Each row below is a small network's average activation on inputs in which a field has the value named, seen along a few directions.
Related values have similar rows: they may be neighbours, one step apart, or belong to one group.
Random noise pushes rows far along 3 fixed directions. That doesn't count. These rows show it; they differ only by the noise:
[ 449 -237  -27  128  114   85  -73   46 -119   82 -269    1 -561  -55
 -344]
[ -10  -93  238 -258  110  -82   43  292   42  -87 -249  -16 -110 -113
  103]
[ 779 -393 -321  231  170  -69   35   16 -448  220 -420  -49 -535  251
 -401]
[-416  240  123 -265   22 -180   25  201  -18   14  -17 -133  600  -48
  171]
[ 187 -283  263 -334  177 -145  132  403   -8 -137 -424   19 -326  -42
  186]


S, 9 values:
s9: [ -15 -154   82 -166   98 -190  192  120  -10 -141   29   35  100  129
  360]
s6: [ -13   15  -96   62 -113   82  -28 -139   18   62  141   48   44  -55
  -24]
s5: [ 335   54 -280  409  -76   38 -109 -333 -419  168 -113  -65 -160  175
 -546]
s2: [ 408 -466  108  129 -106  266   42   -6  225  -37  178  354 -875   83
  172]
s4: [-329  172  170   93  -12  347  -97 -160  501 -155  372  126   38 -269
  -81]
s8: [-132  100  359  -35  -79  151 -124  -63  334 -287 -113   74 -363 -439
 -129]
s1: [-182  310  -79   43  122 -101  -64 -100  -92   46 -102 -147  174   19
 -124]
s3: [ 243 -305  -16   -9   17  181  134  108  147 -197 -126  142 -666 -137
  100]
s7: [ 237 -403  340 -219  -61  133  -51  168  429 -201  102  202 -626  -49
  445]
S is arranged as 3 separate groups.
- Which other values are in the same group as s7? Give them in the order they are listed. => s2
- Which other values are in the same group as s6? Give them in the order they are listed. => s9, s4, s3

H, 9 values:
h5: [-219   67  147  173 -228  137  -22   -8  177   14  370  103 -151 -180
  -26]
h6: [ 174 -118  -93   -3  104   59   61   38  159  -98  -26   72 -311   75
  148]
h1: [  64  128   30  144    1  321 -359 -266  137    1  -16  -53 -302 -382
 -447]
h3: [ 282 -177 -215  115   55  105  -23 -150   74   43   98   55 -181  208
   33]
h7: [ 719 -631   77  -98  -24 -242  210  362 -439   73 -398   44 -586  311
   63]
h4: [-164  169   92   -9   91   72  -62  -15  165 -114  -57   14 -162 -224
   -1]
h8: [-506  153  208 -199    6  -34  102   36  326 -140  210   89  413 -113
  354]
h2: [  84   20  -54  105  121  106  -88  -37  -29   14 -183  -82 -175 -172
 -264]
h9: [-218  135  453 -132 -123  134 -149   38  167 -129   -8   64  -61 -298
 -209]
H is arranged as 3 separate groups.
- Which other values are in the same group as h2? Give them in the order they are listed. => h1, h4, h9
- Which other values are in the same group as h5? Give them in the order they are listed. => h7

E, 24 values:
e22: [-166  255  336  372 -332  517 -439 -314  141  131  338 -107 -239 -370
 -759]
e12: [ 102  -84 -149 -253 -414  -37   25  -51 -188   57  247   62  218  220
    4]
e23: [-318  277  106 -332  105  183 -238 -119  181 -250 -109 -122   74 -177
  -90]
e15: [ 472 -239 -305 -178  -60  -70    0   -8  -42 -132  -49  171 -107  264
  357]
e19: [-109   32  111  282 -175   15  -49   32 -160  296  234 -167   -8 -206
 -362]
e24: [ -98 -142  218   13  -89 -124  257  384  -79  108  214  183   73  190
  292]
e9: [ -27 -191  -82  152  176   25  301  118  232   49   12   57  -84   -2
   89]
e6: [ -93   58 -149  193  417   83   90   69  166  -10  -44  -65  117   15
  -77]
e5: [  10    4   46 -275  395 -448  445  466 -101   10 -492 -127  285  239
  361]
e7: [-293   71  737 -298   46  218  -70  266  338 -250 -278  158 -240 -567
    3]
e20: [-707  155  742 -101  -81  125  -86  229  460  -20  229   81  -30 -413
  366]
e17: [  95  254 -553  122   44  198 -312 -451    5  144   44 -159  271  140
 -339]
e4: [-144  229  187 -214 -250  -24 -240 -101 -215  -30   53  -63  175 -187
 -119]
e16: [   4 -154  -68  -93  -68 -248  134  197 -332  -63  -38    1  198  264
  184]
e2: [ 539 -262 -203  382 -272  -22  -59  -83 -315  229   73  161 -471  305
 -163]
e3: [ 101   70  143  157  184  226 -163 -146  211 -116 -164   49 -452 -447
 -334]
e14: [ 480    2 -472  127   16   63 -152 -383  -36   66   49  -18 -139  125
  -85]
e8: [ 348 -216 -230  373  214 -181   81    2 -497  378 -226 -121 -225  272
 -510]
e13: [  91   43  105 -187 -301   78 -187  -66   42  -96  -14   -3 -189 -150
   94]
e21: [-444  416 -174  623  -73  627 -448 -591  485  -47  635  -35  -47 -490
 -433]
e11: [-438   61  166   35   50  102   88   98  453  -79  453  237  -60 -228
  338]
e10: [-447  301  181 -236  209    6   73  -63  438 -198  -35    9  462 -132
  234]
e1: [ -93  -18  404 -520  -47 -123  -39  177  125 -387 -379   12 -282 -409
    8]
e18: [ 283 -361  -88   86    9  -52  186    2   91 -171   16   90 -281  251
  351]
A value of E combines one of 3 hidden first parts with one of 8 second parts; all combinations occur once.
- Changing only the second part turns e19 into e20. e22 has the same second part as e19; what does that change turn e22 into? => e16
- Changing only the second part turns e24 into e6. e2 has the same second part as e24; what does that change turn e2 into? => e10
- Changing only the second part turns e8 into e11. e7 has the same second part as e8; what does that change turn e7 into? => e18
- Changing only the second part turns e23 into e14. e3 has the same second part as e23; what does that change turn e3 into? => e21

G, 9 values:
g4: [ 240 -137  262  -69  -74  149 -183  -52  213 -132   28  187 -723 -138
   93]
g5: [-643  288  505 -351   36  -21  -59  185  226 -207  -35  -69  397 -214
  199]
g2: [-135  254 -105  -44   64   80 -152    7  -54  -24 -115 -223  268   -4
 -165]
g9: [  54 -145   18 -251  223  -87   58   -2  125 -141 -249   45  -58 -125
  294]
g1: [ 286 -327 -223  197 -186   14  134   74 -187  162  196   53 -123  268
  103]
g6: [ 346 -224 -357  283  -37 -114  207 -119 -237  172   68   74  -68  282
 -124]
g7: [-297  194 -187  127   30 -191  109  -97 -128  279  210 -133  839   74
 -111]
g8: [ 699 -676 -159 -179  180 -382  379  355 -488  -11 -525   43 -452  605
  475]
g3: [  92  315 -266  143  -27  -60  -24 -108 -234   66 -115  -90  189   68
 -437]
G is arranged as 3 separate groups.
- Which other values are in the same group as g6? Give them in the order they are listed. => g4, g1, g8
- Which other values are in the same group as g5? Give them in the order they are listed. => g2, g3
